These are the activations of a small neural network, seen along a few directions. Each row is one input.
Each table varies a few parts of the input and shows all the possible inputs, shuffled.
A made-up example of a description, with smaller parts first: one of 3 separate values, together with either a single point or one of 11 places along a line or (one of 4 places along a line, together with one of 5 places around a ring).
Shared parts are said once, and a part with two or three values counts as separate values.
In the rows, 128 means zero.

Other details of the inputs vary at random and push rows far along two fixed directions, the same in every table; ignore that.

A family of inputs:
r1: [133 139 130  99 110 114 128 131 164 130 136 121]
r2: [134 142 127 132 126 140 130 124 116 131 142 156]
r3: [130 115 139 126 119 117 112 137 126 131 131 103]
r4: [133 137 124 108 120 112 118 138 153 125 136 122]
r5: [117  94 127 168 163 123 120 127 111 121 114 105]
r6: [116 114 107 163 174 124 127 121 116 115 115 135]
r7: [128 101 135 151 148 114 118 131 124 114 124  99]
r8: [159 168 176 104  58 145 110 128 114 140 142 154]
r9: [111  97 118 151 129 126 123 124 125 114  92 100]
r10: [160 182 171 118  40 154 106 127  97 135 131 177]
r11: [126 126 119 117 131 125 131 134 146 128 139 124]
r12: [130 132 122 119 127 123 129 121 140 129 128 130]
r13: [135 116 137 123 119 116 112 137 121 133 128 103]
r14: [120 117 109 139 151 125 128 126 127 124 129 125]
r15: [125 122 115 109 133 106 124 133 166 122 126 104]
r16: [109 115 114 121 145 139 159 130 137 131 132 107]
r17: [127 133 122 134 136 137 133 126 127 127 139 146]
r18: [129 133 121 121 133 118 118 134 145 122 133 125]
r19: [115 118 135 105 148 136 157 131 140 136 123 128]
r20: [125 128 108 115 128 113 123 135 131 133 135 121]
r21: [129 128 120 116 127 125 134 126 140 130 135 129]
r22: [133 114 129 130 120 124 117 129 121 133 109 105]
r23: [127 128 120 119 129 118 126 137 148 126 138 121]
r24: [142 115 142 127 122 111 114 138 126 121 131 101]
r25: [131 110 137 159 139 137 124 120 106 122 107 124]
r26: [120 130 119 108 125 141 153 128 130 135 137 117]
r27: [136 146 121  89 100 111 123 129 146 138 135 127]
r28: [121 124 113 139 151 123 127 121 141 119 121 128]
r29: [188 251 195  88  14 163 102 123 100 151 180 242]
r30: [117 117 110 139 153 126 129 128 135 122 130 124]
r31: [125 103 119 152 147 116 116 133 107 133 114 103]
r32: [115 126 108 219 198 146 130 106  66 112 109 184]
r33: [135 144 121  96 104 119 127 130 138 138 142 134]
r34: [136 106 128 153 146 113 118 133 109 122 120 108]
r35: [134 142 131 105 112 122 126 127 154 131 136 129]
r36: [145 153 170 237 157 177 121 101  38 111 130 215]
r37: [139 118 147 117 113 109 113 139 138 121 137  96]
r38: [119 120 115 137 150 126 134 118 143 122 121 126]
r39: [120 117 112 135 149 123 127 131 140 122 131 119]
r40: [128 163 162 184 160 195 158 101  57 133 124 231]
r41: [118 132 123 106 124 144 154 130 135 135 140 118]
r42: [131 116 139 125 119 119 112 135 124 131 131 105]
r43: [119 125 119  90 137 134 145 128 128 141 121 122]
r44: [128 122 120 128  97 122 113 133 124 130  98 103]
r45: [127 126 124 118 129 121 136 131 152 127 135 125]
r46: [137 146 133  92  99 124 130 133 155 135 147 133]
r47: [119 112 113 135 151 123 136 132 143 123 131 121]
r48: [133 117 146 113 105 119 118 133 139 130 122 100]
r49: [124 119 136 116  88 116 118 136 142 125 110 103]
r50: [111 123 138 179 189 170 165 109  85 128 111 180]
r51: [138 152 130  94 103 117 113 139 150 129 144 132]
r52: [136 146 129 100 108 116 118 132 158 128 138 125]
r53: [134 120 146 115 104 122 117 131 134 131 122 105]
r54: [118 112 128 139 107 123 121 129 129 120 102 108]
r55: [129 137 112 118 127 112 121 126 133 129 126 130]
r56: [117 131 109 106 125 137 148 129 127 139 137 111]
r57: [117 119 104 163 163 132 135 120 102 126 126 148]
r58: [117 118 127 110 152 141 154 125 124 136 117 132]
r59: [109 116 118 122 144 136 159 132 141 130 134 110]
r60: [116 110 112 139 157 125 139 124 145 122 125 119]
Each input here is: one of 5 places along a line, together with either one of 2 separate values or one of 4 places along a line or one of 6 places around a ring.
Changing only the place on the line of 5 turns r50 into r19. The same change can be made to r54. Which row results? -> r49
Changing only the place on the line of 5 turns r24 into r34. The same change can be made to r2. Which row results? -> r57
Change only the place on the line of 5 in r56. List by row number the other rows that result. -> r16, r26, r41, r59
Change only the place on the line of 5 in r8. List by row number the other rows that result. -> r22, r25, r48, r53
Change only the place on the ring of 6 in r55. List by row number the other rows that result. -> r20, r27, r32, r33, r57
Change only the choice among 2 separate values in r56. List by row number the other rows that result. -> r43
